These are the activations of a small neural network, seen along a few directions. Each row is one input.
In each table, some parts of the input vary, and every possible input appears once, in random order.
A made-up example of a description, with smaller parts first: one of 6 places along a line, together with either a single point or one of 11 places along a line or (one of 3 separate values, together with one of 8 places around a ring).
Shared parts are said once, and a part with two or three values counts as separate values.

Other details of the inputs vary at random and push rows far along two fixed directions, the same in every table; ignore that.
These rows show it; all are for the same input, with only those details redrawn:
[ -1  -1   6   1 -11   1   8  13  -7 -15   2  -6  -6 -13  -1]
[ -3  -1   1   1 -20   0  15  18 -11 -24   9 -10 -13 -19  -5]
[-10  -6  -6   2 -20   0   8   7   9 -17  -2   8 -17 -28  -3]
[  9   6  19  -2  -4   1  10  20 -23 -14   8 -23   2   3   3]
[-11  -9   4   2   7   4  -7  -7  16  -1 -16  17   4 -13   3]
[  2  -3  18   0  21   6 -15  -4   7   8 -19   8  17   3   8]

Rows:
row 1: [ 11   0  16  16  22  -6 -16  -5   2  16   4 -17  22  27   6]
row 2: [  9  18  -4   5  25   7 -19 -23  39   6 -18  27   7  15 -24]
row 3: [  0  -4  16   4  14  -7 -17 -10   9   7 -17   6  21  10   4]
row 4: [ -2   6 -20  -6 -24  -8  14  -2 -12  -1   9   1  -9   4  -4]
row 5: [ -6 -11 -12   3   8  -5 -13 -19  24  22  -5  17   0  13   0]
row 6: [ -7 -11 -20  -1  -5   3   4  -3  15   9   6  11 -17  -5  -4]
row 7: [-19 -14  -1   2  10  10 -16 -17  33   7 -23  38  -1 -26   1]
row 8: [ 13   4  28  -3  22   4  -8   7 -13   6 -10 -13  22  15   9]
row 9: [ 12  11   9 -18  23  14  -5  -4 -19  26  -5  -2  19  26  12]
row 10: [-20   0 -36   6 -26 -16   4 -15  16 -15   1  24 -23 -31  -8]
row 11: [ 10  -6  19   9  20  -3 -12  -4   0  15   0 -16  20  31   5]
row 12: [ -8 -16 -10   9  -4   4   2   0  18   1   0   5 -12 -13  -6]
row 13: [-21 -11 -24  -7   9   4 -12 -30  38  10 -30  48  -9 -27   3]
row 14: [ 13  12   8 -15  23   8  -5  -4 -17  25  -9  -3  20  30  13]
row 15: [ -8  -9 -23  -4 -23   7  17   6   6  -3  22   3 -32 -18  -9]
row 16: [ 13  -5  25   3  27  14 -12   2  -3  19   1 -15  14  21   8]
row 17: [ -2   4 -14  -6 -24 -13  16   3 -17 -20   9  -8 -13  -7  -6]
row 18: [  6   6 -11   7 -17 -10  12  10 -18  -7  32 -26  -8  14  -5]
row 19: [  4  11  10  10 -10 -14   5  12 -17 -17  16 -23   6   3  -1]
row 20: [ 13  13   3 -17 -10   2  19  21 -36 -12  14 -23  -7  -6  -1]
row 21: [  6  17 -10  -3 -13  -9   9   3 -25  -1  18 -17   5  17   2]
Q: What is each input in this table made of?
A: either a single point or (one of 4 places along a line, together with one of 5 places around a ring)
Q: Change only the place on the ring of 5 in row 20. List by row number the other rows that result.
A: row 7, row 9, row 15, row 16

Rows:
row 22: [-17  -3 -42  -5  -1  -4  -8 -32  27  25  -7  38 -10  -2   1]
row 23: [ -4  -9  11  19  20  -5 -25 -16  31   9 -20  15  17   4   0]
row 24: [ -6   2  -5   9 -31 -17  13  11  -8 -30  10 -10 -11 -19  -8]
row 25: [  6  -1  17  15  34  -2 -30 -18  25  22 -16   8  28  27   2]
row 26: [ 16  -2  18   8  10  -1   1  15 -18   8  18 -33  10  26   5]
row 27: [ 10  17  -2 -26  -2   9  17  10 -36   4   6 -11   1  10   9]
row 28: [  4  17  -7  -4  16  -8 -14 -24   4  17 -13  13  20  23   3]
row 29: [-11  -8 -41   4 -39  -7  23   4   4  -9  30  -3 -39 -14 -17]
row 30: [  9  -5  24  -6   2  14  11  26 -22  -6   6 -22   1  -3   8]
row 31: [ 16   0  27  -9  14  16   6  21 -25   6   9 -26   9  16   8]
row 32: [ 13   3  16   0   6  -5   1  11 -27   6  12 -28  14  22  11]
row 33: [ 11   4   8 -16   2  13  14  18 -26   1  10 -18  -4  10   4]
row 34: [ 12  -3   3   8  -2   0   6  13 -13   8  28 -29  -2  22  -3]
row 35: [ -4   0  -3   6 -25  -1  15  17  -2 -29  13  -8 -20 -24 -14]
row 36: [  4  23 -12 -14 -18  -5  17   4 -25 -18   6  -5  -6  -4  -4]
row 37: [ 12   6  16   5  41  -3 -30 -24  14  29 -19   5  34  40   5]
row 38: [-23 -20  -5  -7   1   9  -7 -13  25   4 -29  40  -7 -38  10]
row 39: [-17  -6 -24   2 -11  -1  -2 -17  32  -9 -14  35 -18 -29 -12]
row 40: [-20  -4 -12   2 -33  -7  13   7   6 -36  -5  14 -22 -49  -8]
row 41: [-11 -10  10  10  17   4 -20 -13  33   0 -27  27   8 -20   1]
Q: Changing only one part turns row 29 into row 22. The same change can be made to row 33. Which row results?
A: row 27
Q: What is each input in this table made of?
A: one of 4 places along a line, together with one of 5 places along a line
Q: Change only the place on the line of 5 in row 23. List by row number the other rows that result.
A: row 24, row 25, row 28, row 37
Q: Change only the place on the line of 4 in row 35. List by row number the other rows that result.
A: row 25, row 31, row 34
